Each row below holds a small network's activations on one input, seen along a few directions.
In each table, some parts of the input vary, and every possible input appears once, in random order.
A made-up example of a description, with smaller parts first: one of 3 separate values, together with either a single point or one of 9 places around a ring or (one of 4 places along a line, together with one of 8 places around a ring).
Shared parts are said once, and a part with two or three values counts as separate values.

Other details of the inputs vary at random and push rows far along two fixed directions, the same in every table; ignore that.
To show where, the next rows are all for the same input, with only those details redrawn:
[  2  -3  -4 -17  11   7   3  -8  -5  16 -22  10]
[  1  13  -7  22   4   3  -8  14   0 -19  19   1]
[ 76  37  91  20 -76 -21   1   1   5  22 -36 -60]

A family of inputs:
row 1: [ -7  -6  -5 -19   0  11   2 -17  -8  14 -18   7]
row 2: [ -5  -4  -1  20  -3  -7   3  11  12 -19  29   2]
row 3: [-14 -25   0 -20  -1  -3   5 -15   5  15 -14   3]
row 4: [-16 -16   0 -21  -3   3   0 -17  -5  13 -17   4]
row 5: [ -9  11 -10  21  -6   4  -8  10  -5 -16  22  -4]
row 6: [  4  -9   0 -17  15   5   9  -7  -2  21 -14  10]
row 7: [  4   5  -1  21   6   2   0   9   5 -18  28   2]
row 8: [-18   1  -5  19  -9  -4 -11  10  -1 -17  24  -7]
row 9: [ -6  -3  -3  21  -1  -9   2  16  11 -14  28   1]
row 10: [ -4  -8  -7 -35   6 -10  11 -14   2   6 -13  -2]
row 11: [ -5   9 -12   5   0 -17   0  13   5 -24  27 -12]
row 12: [  2  -3  -4 -17  11   7   3  -8  -5  16 -22  10]
row 13: [-15 -24  -2 -19   0  -5   4 -10   4  20 -15   2]
row 14: [  3  -4  -2 -18  10  10   3 -14  -4  11 -21  11]
Question: The inputs of row 13 and row 3 match in every part but one. If row 11 is changed in the same way as row 13 into row 3, which row does it become?
Answer: row 10
Question: What do these inputs look like to the network?
Answer: one of 2 separate values, together with either a single point or one of 6 places around a ring
Question: Which other rows does row 3 become when the place on the ring of 6 takes its other values? List them by row number.
Answer: row 1, row 2, row 4, row 7, row 14

A family of inputs:
row 15: [-18  -7  -1  15  -9   4 -10   0   0 -17  20  -6]
row 16: [  1  13  -3  21   6  18 -12   4  -8 -17  12   3]
row 17: [-11 -11  -3  17  -8  -4   2   4   8 -12  25  -1]
row 18: [-11  -5  -3   7   2 -19   2  16   8 -12  24  -6]
row 19: [-20  -7  -3  18  -5  -1 -13   8  -2  -9  18 -10]
row 20: [-17  -7  -4  16  -8   0 -16   4   1 -14  18  -7]
row 21: [-37 -33 -59 -44  72  28   9 -13 -11  29 -29  59]
row 22: [ 10  15  -3  12  16  -3   0  13   4 -19  15   7]
row 23: [  7 -15  24 -11 -20 -11   8  -6   6  28 -26 -13]
row 24: [ 33  11  16 -20   1  -9  12  -2   0  21 -30 -13]
row 25: [-10  -4  -3   6  -2 -15   6  11   9 -11  29  -4]
row 26: [ 29   4  24  -8  -9   8   9 -10   0  21 -31   0]
row 27: [ 29   3  21  -7  -8   4   3  -6   1  24 -34   0]
row 28: [ 36  10  16 -22  -2  -8   9  -6   3  17 -30 -10]
row 29: [ 13  -8  18 -26 -14 -23  14  -7   8  21 -22 -22]
row 30: [ 17  14  21  -7 -16  11  -5 -12 -11  20 -40  -3]
row 31: [ 11  14  -3  10  13   0   3  13   3 -20  18   7]
row 32: [-22  -2  -7  16 -17   2  -9   1  -6 -14  19  -4]
row 33: [ 23   7  25  -7 -10  13  -1 -17 -13  24 -30  -6]
row 34: [ 15  15 -10   8  13  -2   6   9   2 -19  21   0]
row 35: [ 11  14  -4  12  13  -1   4  11   0 -16  21   7]
row 36: [ 12  17 -12   8  13  -2   6  12   3 -15  21  -2]
row 37: [-20  -5  -3  17  -9   3 -10   2  -1  -8  23  -8]
row 38: [ -5  18 -10  24   1  12 -15  15 -13  -9   6   2]
row 39: [-10  -4  -1   6   1 -17   2   8  12 -20  23  -2]
row 40: [ -5  19 -10  23  -2  16 -11  10 -12  -8  11   4]
row 41: [-35 -34 -58 -45  69  32  13 -23 -12  26 -23  63]
row 42: [-23  -1  -6  16 -14   0 -14   3  -1 -17  13  -4]
row 43: [  3 -12  26 -13 -25  -1   1 -21  -5  23 -22 -15]
row 44: [  0  13  -5  24   9  12 -15  13 -10  -9  10   0]
row 45: [ 32   9  22 -18  -2  -7   8  -3   1  20 -29  -2]
row 46: [ 15  -8  20 -30 -17 -18  17 -15  10  13 -19 -19]
row 47: [ -8  -6  -2   6  -2 -15   6   7   8 -16  29  -2]
row 48: [-50 -44 -64 -66  60   7  20 -24  -1  22 -11  42]
row 49: [  9  16  -5  12  13  -1   4  15   1 -11  21   6]
row 50: [ 21   9  23  -7 -10  13  -1 -13 -11  28 -30  -7]
row 51: [-23  -1  -6  14 -17   3 -10   2  -3 -17  16  -4]
row 52: [  9  14  -5  13  17  -5   0  21   0 -12  16   4]
row 53: [ -4  -5  20 -13 -33  -1   0 -15  -6  28 -26 -14]
row 54: [  1  14  -3  23   8  14 -15   5  -6 -17   9   3]
row 55: [ 10 -16  23 -13 -22 -10   5 -11   9  24 -26 -10]
row 56: [ 6 10 -6 23  7 10  0 13  1 -7 17  8]
row 57: [ -6  -3  -8   2   1 -18   4   5  14 -23  23 -10]
row 58: [-22  -2  -9  16 -16  -1 -16   6  -2 -14  13  -4]
row 59: [  9 -15  26 -15 -23  -6  11 -15   8  20 -23  -9]
row 60: [  8 -15  26 -13 -21  -9   7 -14  10  21 -26  -9]
row 61: [ 28   5  25  -7  -6   5   6  -9   2  21 -34   0]
row 62: [ 34  12  19 -22   0  -7  12 -10   4  13 -30  -9]
row 63: [ 16  -9  17 -28 -16 -22  11 -11  11  16 -22 -19]
row 64: [-19  -6  -1  17  -7   1 -14   0   2 -17  17  -6]
row 65: [ 12 -10  27 -26 -18 -17  15 -12   8  16 -19 -11]
row 66: [-45 -25 -62 -46  59  38   2 -26 -25  24 -29  60]
row 67: [  2  12  -6  22   7  14 -18   8  -7 -13  10   3]
row 68: [ -5  -4  -9   2  -1 -16   8   4   9 -20  29 -10]
row 69: [ 14  16 -10   6  13  -1   5  10   4 -23  18   0]
row 70: [ -2  18 -11  22  -1  13 -18  11 -10 -14   5   5]
row 71: [-13  -9  -4  17  -7  -4   1   8   9  -7  25  -2]
row 72: [ -3  18  -8  20  -2  17 -12   7 -11 -17   8   6]
row 73: [ -8  -5  -4   5  -1 -18  -1  12  11 -17  24  -3]
row 74: [-24  -1  -8  18 -13  -2 -13  10  -5 -10  13  -7]
Question: The inputs of row 68 and row 32 match in every part but one. If row 46 is changed in the same way as row 68 into row 32, which row does it become?
Answer: row 51
Question: The inputs of row 24 and row 21 match in every part but one. If row 62 is changed in the same way as row 24 into row 21, which row does it become?
Answer: row 61
Question: What do these inputs look like to the network?
Answer: one of 2 separate values, together with one of 5 places along a line, together with one of 6 places around a ring
Question: A walk changes only the place on the ring of 6. It starts at row 39 and steps to row 65. List the rest of the walk in order.
Answer: row 47, row 25, row 18, row 73
Question: A walk changes only the place on the line of 5. It starts at row 40 and steps to row 50. List the rest of the walk in order.
Answer: row 56, row 49, row 36
Question: Which other rows does row 33 become when the choice among 2 separate values takes its other values? List them by row number.
Answer: row 43
Question: A walk changes only the place on the line of 5. It starts at row 63 and steps to row 73. List the rest of the walk in order.
Answer: row 55, row 20, row 58
Question: A walk changes only the place on the ring of 6. It starts at row 60 and steps to row 55. List the rest of the walk in order.
Answer: row 23, row 71, row 17, row 59

A family of inputs:
row 75: [ -6 -13   1 -13  -7  -1   6  -9   0  22 -13  -2]
row 76: [ -2 -11   4 -21  -1  -6   6 -14   5   8 -16  -5]
row 77: [  8   2   4  -6   9  11  -5  -6 -10  18 -25   5]
row 78: [ -7 -12   4 -17 -10   2   1 -16  -3  10 -16  -1]
row 79: [-14  12 -34  21  32  10 -15  18  -8 -28  29  13]
row 80: [ -4 -19   8 -13  -2  -7   8  -5   4  20 -13   2]
row 81: [ 38  44  39  75 -41  -5 -18  34   7 -42  48 -39]
row 82: [ -1 -14   5 -20   1 -12  11  -3   4  17 -12  -2]
row 83: [-31   2 -32  12  16  -1  -6  13  -3 -28  40   9]
row 84: [ -2 -18   8 -15  -3  -5   3 -11   8  14 -14   4]
row 85: [ 14   1   6  -9   6  13  10 -12  -5  16 -17  13]
row 86: [-12  10 -32  18  31  13  -9  16  -4 -29  35  15]
row 87: [ 11   9  -1 -13   6   5   2  -1  -5  12 -28   9]
row 88: [ -3  -7   0 -24  -7  -3   3 -15  -3   7 -16  -4]
row 89: [  8   4   2  -7   3  10  -1  -3  -5  15 -28  13]
row 90: [ 48  23  75  35 -72 -24  -3   5  15  -5  -3 -58]
row 91: [ -3  -9  -2 -19  -4  -6   8  -7   0  19 -13  -5]
row 92: [-34  -2 -29  19  13   5  -8  12  -3 -25  40  13]
row 93: [  1 -13   5 -21   0 -10   6 -10   8  11 -14   0]
row 94: [ -8  11 -32  19  29  12   0  13  -2 -30  37  21]
Question: The inputs of row 89 and row 87 match in every part but one. If row 80 is changed in the same way as row 89 into row 87, which row does it become?
Answer: row 82
Question: What do these inputs look like to the network?
Answer: one of 2 separate values, together with either one of 4 places along a line or one of 6 places around a ring
Question: A walk changes only the place on the ring of 6. It starts at row 80 and steps to row 75. List the rest of the walk in order.
Answer: row 92, row 78, row 90, row 84
